A small network was shown many inputs. Here are its activations along a few directions, one row for each input.
Each table varies a few parts of the input and shows all the possible inputs, shuffled.
Descriptions start from the smaller parts, as in this example, which fits no table here: one of 2 separate values, together with either a single point or one of 11 places along a line or (one of 6 places along a line, together with one of 8 places around a ring).
Shared parts are said once, and a part with two or three values counts as separate values.

Other details of the inputs vary at random and push rows far along two fixed directions, the same in every table; ignore that.

Rows:
R1: [-18  12   1  18 -39  17   8  19  58  40  20]
R2: [  1 -25  15  39  -9   9   8 -32  24 -26 -36]
R3: [  9 -19  17 -14  39 -11 -10 -15 -55  -2  -6]
R4: [ 28   2  -8  36 -28   9   4 -39  27 -33 -14]
R5: [-37   4   5  10 -21  -8  35  16  58  51  -1]
R6: [-33  15   7  25 -31  21  18  31  50  31  10]
R7: [  3  11  -1  36 -20   1  10 -27  13 -43 -27]
R8: [ 23 -27   4 -31  32 -29 -23 -23 -30  -8   7]
R9: [ 12  -7 -11 -42  14 -10 -23  -2 -49 -31 -11]
R10: [ 36  -4  -8 -13  21 -12 -44 -14 -32 -17  18]
R11: [-49  14 -16  -4 -19  22  25  22  58  26  -4]
R12: [ -3  18   5  31 -15  -3  -1 -29  19 -33 -34]
R13: [ 25 -24   7 -33  31 -23 -18 -27 -36  -4   7]
R14: [ 19  16  10 -24  31 -16 -19 -14 -56 -12   1]
R15: [ -3  15   5  32 -20   6   2 -35   9 -32 -36]
R16: [ -8 -18   8 -42  17 -15   4  38   4  55  49]
R17: [-38  -5   6  27 -21   4  47  25  49  38   4]
R18: [-39  34   3  13 -30   0  27  26  55  36   4]
R19: [-33  26  -1  25 -31   8  35  32  49  29  12]
R20: [-13  -4  -4 -17   8   0  -6  55 -15  45  56]
R21: [-24  13  -6  19 -39  14   3  15  55  47  13]
R22: [ 12 -11 -17 -35  40  -4 -12  -5 -37 -40   7]
R23: [-29  -1 -11 -48  26  10   4  53  -1  29  40]
R24: [ 25 -20   9 -34  30 -16 -17 -33 -44   4   1]
R25: [-26   2   1  13 -22  -8  47  17  57  42   6]
R26: [ 15 -15   1  17 -18 -11  18 -49  34 -25 -25]
R27: [-45  -1  12  22 -22  10  40  20  46  50  -3]
R28: [ 23 -13   8  -8  23  -6 -37  -7 -43 -27  15]
R29: [ 21  -3  -3  34 -31  11   5 -32  19 -37 -18]
R30: [ 16 -12   1  -9  24 -10 -42  -8 -46 -18   9]
R31: [ 10 -27   4  44 -11  10  25 -30  22 -30 -30]
R32: [ 38 -30  -2 -26  30 -24  -1 -19 -31 -20  17]
R33: [ 23  -2  -6 -35  39 -11 -27  12 -37 -27 -17]
R34: [-15   1  -2 -16  13   1  -1  60 -16  40  51]
R35: [  8  10  -3  36 -19   5  18 -23  12 -45 -21]
R36: [-13  -3 -22 -48   3  -2  16  67 -16  25  39]
R37: [ 15  10   1  27 -29  18 -12 -52  13  -8 -30]
R38: [-19  -1   2 -21   7   5 -13  47 -20  55  46]
R39: [-42  19 -10 -11 -47  22  28  27  37  39 -15]
R40: [ 10 -37   8  -5  38 -12 -25  -6 -41  -9  -2]
R41: [ 14  10 -10  11 -11   7  15 -10  28 -38 -45]
R42: [  3 -25   5  43 -11   6  17 -32  22 -25 -34]
R43: [ 26   3   0  -9  31 -16  -8   5 -45 -33  18]
R44: [-10  10  -7   5  -9  25  10 -45  16 -29 -44]
R45: [ 22 -15   1 -14  17 -10 -45 -10 -44 -17   9]
R46: [-24  30  -3  18 -29   5  46  32  52  25  17]
R47: [ -6  13   2  32 -18   1  -3 -29  14 -35 -35]
R48: [-17  -4  10 -36  23 -13  13  34 -17  70  31]
R49: [  4   7   7  33 -25  19  -8 -45   4 -17 -36]
R50: [ 29   7 -19  35 -24   5  -1 -38  25 -30 -14]
R51: [ 12 -27  19 -11  40 -18 -10  -4 -39 -20   5]
R52: [-36  11 -23   0 -20  28  48  30  56  19  11]
R53: [ 23   8 -17  34 -25   2  -9 -42  25 -28 -19]
R54: [  8   5   7  27 -32  20 -10 -47   6 -14 -35]
R55: [ 21 -17  10 -25  39 -30 -12 -20 -41  -7   0]
R56: [ 24   9   3 -18  31 -27 -12  -2 -42 -32  14]
R57: [ 17  15  -9  26 -25  14 -16 -52  11  -7 -29]
R58: [-10  -6   6 -26   2   3 -17  53 -10  46  53]
R59: [-24  14   5 -25  11   5  -3  49 -30  56  34]
R60: [ 15   9 -15  29 -22   1 -23 -44  22 -20 -24]
R61: [  8  14  -4   9 -12  12   7 -19  24 -30 -55]
R62: [ 31  -1 -12 -15  21  -9 -43 -19 -42  -4  14]
R63: [ 14  -2  -1  33 -32   7  -3 -35  19 -33 -22]
R64: [-31 -17  10 -21  28 -14   7  50 -14  53  34]
R65: [ -6  -5  -6 -15   9   3   3  58 -16  40  59]
R66: [  1  12   8  34 -20  20  -3 -40   4 -20 -39]
R67: [  9 -10 -13 -42  18 -16 -29   2 -46 -36 -10]
R68: [  0  -2  -9 -23   5  -3 -12  48  -7  51  60]
R69: [ 15   6  -1  29 -28  10 -14 -48  20 -17 -24]
R70: [-47  17 -14  -4 -21  28  31  20  54  31  -3]
R71: [-32  32  10  13 -29   4  31  28  56  29  11]
R72: [ 14  -7   3  -8  30  -9 -37  -3 -47 -23   6]
R73: [  3  17  12  31 -14   1   3 -26  20 -40 -26]
R74: [-22 -26   9 -19  25   2   1  47 -19  61  34]
R75: [  9   1   4  29 -32  13 -12 -43  14 -24 -31]
R76: [ 14 -31  14  -9  36  -1 -19 -15 -54   2  -7]
R77: [ 13   5  -2  42 -18  11  13 -26  16 -43 -21]
R78: [ 16 -10  -7 -43  18 -11 -24   5 -43 -42  -4]
R79: [  3 -16   6  39  -8   0  34 -29  19 -32 -27]
R80: [ 16   7   8 -14  31 -15 -25  -5 -49 -20   4]
R81: [ 19  13   8 -23  31 -22 -20  -9 -48 -21   7]
R82: [ -5 -13  -2 -29  24 -21  27  48  -6  48  49]
R83: [ 17  10  10 -15  30  -8 -24 -11 -57 -13  -2]
R84: [-13 -11  11 -33  25 -22  11  45  -1  51  42]
R85: [ 10  15   0   6 -11  16   6 -23  14 -22 -57]
R86: [-38  13 -19  -6 -47  12  37  39  51  23  -3]
R87: [-37  21   6  21 -32  15  24  32  47  28   8]
R88: [ 36  -4 -12 -31  37  -6  -6  18 -36 -33  -3]
R89: [ -8   6  -3 -46  24   3   0  73  -2  36  25]
R90: [ 17  -5   6  -9  27  -4 -32  -7 -51 -19   5]
Each input here is: one of 6 places along a line, together with either one of 3 separate values or one of 4 places along a line or one of 8 places along a line.
The inputs of R68 and R21 match in every part but the place on the line of 6. If R19 is changed in the same way as R68 into R21, which row does it become? -> R12
The inputs of R88 and R41 match in every part but the place on the line of 6. If R77 is changed in the same way as R88 into R41, which row does it become? -> R34
The inputs of R69 and R4 match in every part but the place on the line of 6. If R38 is changed in the same way as R69 into R4, which row does it become? -> R65
Change only the choice among 3 separate values in R39. List by row number the other rows that result. -> R44, R85
Change only the place on the line of 8 in R6. List by row number the other rows that result. -> R1, R10, R28, R58, R71, R73, R87
Change only the place on the line of 4 in R8. List by row number the other rows that result. -> R5, R40, R64
Change only the place on the line of 8 in R14. List by row number the other rows that result. -> R37, R49, R54, R57, R59, R66, R83

Rows:
R91: [-12   4   4 -25  10   2 -22  34 -27  53  34]
R92: [ -2  -2   4  20 -12   0  17 -13  20   1  -6]
R93: [ -2  -2  -4 -20  14  -1 -10  44 -22  30  42]
R94: [ -3   3   2   8  -6   0  18 -13  19 -19 -28]
R95: [  5 -10   4  20 -12  -2   6 -25  21  -2 -11]
R96: [-12   0   3  13  -9   1  19  -2  22  -7 -12]
R97: [ 53 -25  -1 -36  59 -25 -38 -50 -85 -88 -30]
R98: [ -1  16  -6   8 -14   6   7  -6  18 -19 -20]
R99: [  3   3  -2  19 -22   5  -3 -13  24   6   1]
R100: [ -5  -6   4  20 -10   5  16  -6  20  -3 -10]
R101: [ -3  11  -3  17 -16   5   5  -7  18 -18 -12]
R102: [ -3   5 -12 -39  18   0 -10  34 -24  11  21]
R103: [ -3   3  -3 -22  12  -4  -8  42 -19  40  50]
R104: [-14   0  11  17 -13   9   4 -19  15  18 -19]
What do these inputs look like to the network? -> one of 2 separate values, together with either a single point or one of 6 places along a line
The inputs of R97 and R102 match in every part but the choice among 2 separate values. If R96 is changed in the same way as R97 into R102, which row does it become? -> R101
Change only the choice among 2 separate values in R104. List by row number the other rows that result. -> R91
